grid = [ 20   2 -34   0 -14  15  53 -37 -43 -16  27  25]
grid[0]: 20
grid[10]: 27
grid[8]: -43
grid[9]: -16
grid[5]: 15
grid[2]: -34

A = [-62  29   0 -21 -67 -45   3  -5  43  31  24 -50 -44 -49  58]
A[0] => -62
A[4] => -67
A[9] => 31
A[10] => 24
A[7] => -5
A[5] => -45

m = [ 47  31 -13 -46 -11  67 -20]
m[0] -> 47
m[2] -> -13
m[3] -> -46

W =
[[ -2  -1 -10 -26   4  15  10  14  -3  -8  28 -14  38   1  24   7]
 [ -2  -1 -23 -11 -17   7 -30  15   3  13  10   1  40   8  14  -7]
 [  0  -1 -47  28 -11  -7 -40  -2  11  29  -2  30  -2   4 -12 -14]
 [ -1  -1 -27  11   3 -19  -6 -10  12  27  -3  19  14  -3   3  -1]
 [ -1  -1   4   3   2   7  -5   9   6   6  -3   7  -2   2   2   0]
 [  0  -1 -25  33  -7 -16 -34  -7  17  36 -22  35 -13   2 -16 -12]
 [ -1  -1 -48  -5   2 -15   0  -8   5  21  21   7  43  -4  16   2]
 [ -2  -1  57 -12  22 -19  45  -8  14  12 -29   0   8 -10  18  18]
 [ -1  -1 -45   0  -7   3 -21   6   2  13  21   8  28   3   8  -5]
 [ -3  -1  26 -32  25  34  46  20  -9 -35  34 -27   7  -4  23  19]
 [ -2   0  65   5   9   0  12   7  15   8 -41   9 -24  -1  -1   6]
 [ -1  -1  12   8  11 -14  12  -7  13  19 -17  14  -2  -5   3   5]
 [ -1  -1  13  10  18  -5  20  -5   9   8  -9  12 -16  -7  -1   7]
 [ -3  -1  17 -25  14  27  25  19  -5 -23  25 -18  12  -1  19  12]]
Indices start at 0.
row 0 col 0	-2
row 13 col 2	17
row 0 col 2	-10
row 5 col 1	-1
row 9 col 10	34
row 6 col 5	-15
row 13 col 14	19
row 8 col 15	-5
row 5 col 5	-16
row 12 col 12	-16
row 7 col 13	-10
row 11 col 8	13
row 3 col 0	-1
row 1 col 5	7
row 5 col 2	-25
row 7 col 15	18
row 4 col 7	9
row 7 col 6	45
row 0 col 5	15
row 1 col 13	8
row 4 col 14	2
row 5 col 15	-12
row 7 col 5	-19
row 11 col 10	-17
row 13 col 9	-23
row 10 col 2	65
row 2 col 11	30
row 2 col 0	0
row 0 col 7	14
row 9 col 12	7
row 6 col 0	-1
row 11 col 4	11
row 10 col 1	0
row 0 col 3	-26
row 12 col 3	10
row 1 col 11	1
row 7 col 0	-2
row 10 col 0	-2

B = [[3, 2, 3, 3], [4, 1, 2, 5], [3, 3, 3, 3], [3, 3, 3, 3], [5, 7, 2, 1], [3, 2, 3, 3], [4, 2, 2, 3], [3, 3, 2, 6], [5, 2, 2, 2]]
B[0,0] => 3
B[:, 3] => [3, 5, 3, 3, 1, 3, 3, 6, 2]
B[2,0] => 3
B[:, 0] => [3, 4, 3, 3, 5, 3, 4, 3, 5]
B[8,3] => 2
B[7] => [3, 3, 2, 6]
B[0] => [3, 2, 3, 3]
B[1,0] => 4
B[3] => [3, 3, 3, 3]
B[6,1] => 2
B[6,0] => 4
B[:, 1] => [2, 1, 3, 3, 7, 2, 2, 3, 2]
B[1,1] => 1
B[2,1] => 3
B[3,2] => 3
B[1] => [4, 1, 2, 5]
B[7,2] => 2
B[:, 2] => [3, 2, 3, 3, 2, 3, 2, 2, 2]
